Here are a small network's activations along a few directions, averaged over the inputs that share one value of a field.
Related values have similar rows: they may be neighbours, one step apart, or belong to one group.
In the rows, zero is written as 500.
Strong random noise was added to every row along 3 fixed directions; ignore it. To show where, here is one row again and again, with new noise each time:
426 671 489 469 541 653 494 434 376 393 548 529 532 492 404 515 698
430 529 469 532 533 607 481 430 421 439 499 507 514 541 411 530 623
510 316 330 650 314 414 621 486 480 543 401 532 468 464 445 687 332
411 571 319 594 438 723 463 376 417 421 467 532 444 637 475 525 514
526  19 517 669 475 211 585 536 562 638 365 447 534 456 367 688 392


Field Taga:
w14: 544 349 465 438 364 281 595 723 451 606 454 447 556 412 548 516 384
w9: 643 435 516 482 510 293 525 487 679 537 522 408 460 406 571 547 270
w11: 416 566 318 577 244 694 426 528 528 506 378 598 416 708 602 468 363
w10: 539 499 515 425 495 370 582 482 577 557 559 365 435 487 572 421 429
w4: 543 412 527 507 587 450 465 457 723 588 490 404 453 595 483 536 468
w1: 597 267 398 601 327 360 647 541 415 545 473 492 467 353 616 653 295
w5: 511 631 554 383 517 447 469 641 384 492 450 542 561 444 542 411 489
w8: 487 562 592 405 657 508 472 434 686 574 621 466 456 559 568 407 585
w6: 478 627 444 467 444 673 530 423 402 477 602 581 497 407 563 514 574
w12: 478 252 762 582 752 342 364 457 533 499 453 468 579 535 418 513 606
w15: 518 673 586 503 707 687 354 395 671 467 588 476 420 712 486 305 502
w13: 499 620 478 512 486 545 397 563 503 486 452 567 539 646 509 415 450
w2: 494 216 572 650 616 507 369 459 519 455 493 464 496 511 519 434 437
w3: 504 716 558 307 383 414 613 699 425 495 541 579 565 308 506 447 684
w7: 529 418 488 515 464 472 615 501 444 523 420 530 545 390 417 636 490
A value of Taga combines one of 5 hidden first parts with one of 3 second parts; all combinations occur once.
Question: w7 and w11 share the first part; w7 and w6 share the second. Which value has the first part of w6 and the second part of w11?
Answer: w3
Question: w1 and w14 share the first part; w1 and w2 share the second. Which value has the first part of w2 and the second part of w14?
Answer: w5

Field Kalik:
n5: 496 663 458 384 465 572 496 556 476 529 595 399 434 476 571 427 522
n7: 567 471 754 273 680 247 571 646 621 608 514 423 584 335 426 482 715
n15: 549 617 536 585 531 583 432 443 499 432 568 508 524 477 482 538 492
n6: 613 815 418 388 302 450 639 593 573 548 492 573 531 329 448 546 415
n4: 530 361 590 536 471 312 664 641 364 490 479 548 644 313 494 532 482
n8: 601 806 614 397 523 494 620 473 338 348 669 516 534 220 496 505 616
n10: 489 552 592 443 591 431 422 510 501 468 553 418 493 585 573 319 479
n14: 513 530 329 517 399 553 599 416 483 480 572 507 425 359 594 581 398
n11: 471 127 553 645 557 338 390 538 505 561 319 515 580 609 431 524 448
n9: 567 474 563 486 534 444 436 522 602 540 438 484 544 639 546 412 390
n12: 533 412 514 470 499 441 626 475 567 577 557 491 486 378 446 659 459
n13: 500 328 421 514 417 532 534 505 393 495 460 500 499 489 526 502 579
n1: 392 535 488 462 448 595 475 500 385 512 501 574 433 547 484 550 637
n2: 325 766 501 476 519 788 382 488 415 351 504 626 537 609 449 462 706
n3: 402 814 285 556 490 809 434 302 525 339 556 577 377 674 477 493 494
A value of Kalik combines one of 5 hidden first parts with one of 3 second parts; all combinations occur once.
Question: n10 and n4 share the first part; n10 and n9 share the second. Which value has the first part of n9 and the second part of n4?
Answer: n11
Question: n2 and n3 share the first part; n2 and n1 share the second. Which value has the first part of n1 and the second part of n3?
Answer: n12

Field Tig:
c12: 433 134 528 789 570 245 389 591 487 537 224 390 597 713 318 456 383
c7: 582 765 238 431 221 617 515 330 729 578 473 489 384 311 391 827 500
c2: 604 545 632 587 444 335 537 569 691 563 519 631 513 302 371 689 438
c1: 540 715 443 210 696 730 336 634 500 481 580 314 447 655 626 179 595
c8: 532 554 217 486 427 666 539 396 326 354 689 590 511 487 667 644 293
c5: 712 530 148 667 184 585 846 424 224 508 653 540 302 152 622 705 414
c10: 266 305 389 634 197 614 389 631 396 561 256 708 476 649 520 515 530
c9: 531 568 319 460 234 541 698 696 338 459 301 825 655 415 488 585 503
c11: 409 487 454 484 366 559 796 309 289 346 677 444 410  75 519 559 391
c3: 556  97 939 625 806 354 294 465 565 523 376 295 634 676 467 488 591
c6: 613 888 620 243 570 228 580 582 381 429 523 567 518 247 494 337 390
c13: 488 591 448 392 347 324 489 661 643 604 676 340 528 581 803 296 434
c4: 465 784 734 416 689 489 676 410 766 518 605 656 476 616 312 636 585
The values of Tig form a star with 4 arms.
Question: List every value one step from c5, in the order listed.
Answer: c8, c11
Question: List every value one step from c10, in the order listed.
Answer: c9
Question: List every value one step from c1, in the order listed.
Answer: c6, c13

Field Gim:
j5: 476 270 607 619 617 528 452 420 400 436 507 459 536 448 460 538 530
j4: 421 861 348 410 551 841 472 273 490 362 666 418 357 674 679 316 454
j8: 507 538 470 427 509 565 453 572 569 537 468 443 466 636 515 414 500
j1: 434 690 591 412 656 724 422 408 406 390 573 573 543 407 383 514 810
j10: 562 527 571 555 440 396 581 500 603 529 559 567 522 407 430 656 486
j9: 396 515 351 590 390 610 358 460 585 521 332 529 424 764 545 444 356
j7: 525 365 590 462 428 219 627 675 432 540 382 585 642 321 400 638 480
j2: 562 472 265 637 425 591 493 362 639 554 422 454 331 667 541 545 242
j3: 440 251 482 584 515 499 459 543 378 557 460 525 524 584 528 432 648
j6: 580 548 548 409 478 325 509 638 510 525 584 435 544 405 615 380 436
The values of Gim form a 2 by 5 grid.
Question: List every value one step from j3, in the order listed.
Answer: j5, j7
Question: List every value one step from j10, in the order listed.
Answer: j1, j9, j2
A value of Gim combines one of 2 hidden first parts with one of 5 second parts; all combinations occur once.
Question: j7 and j9 share the first part; j7 and j1 share the second. Which value has the first part of j1 and the second part of j9?
Answer: j10
Question: j8 and j6 share the first part; j8 and j2 share the second. Which value has the first part of j2 and the second part of j6?
Answer: j4
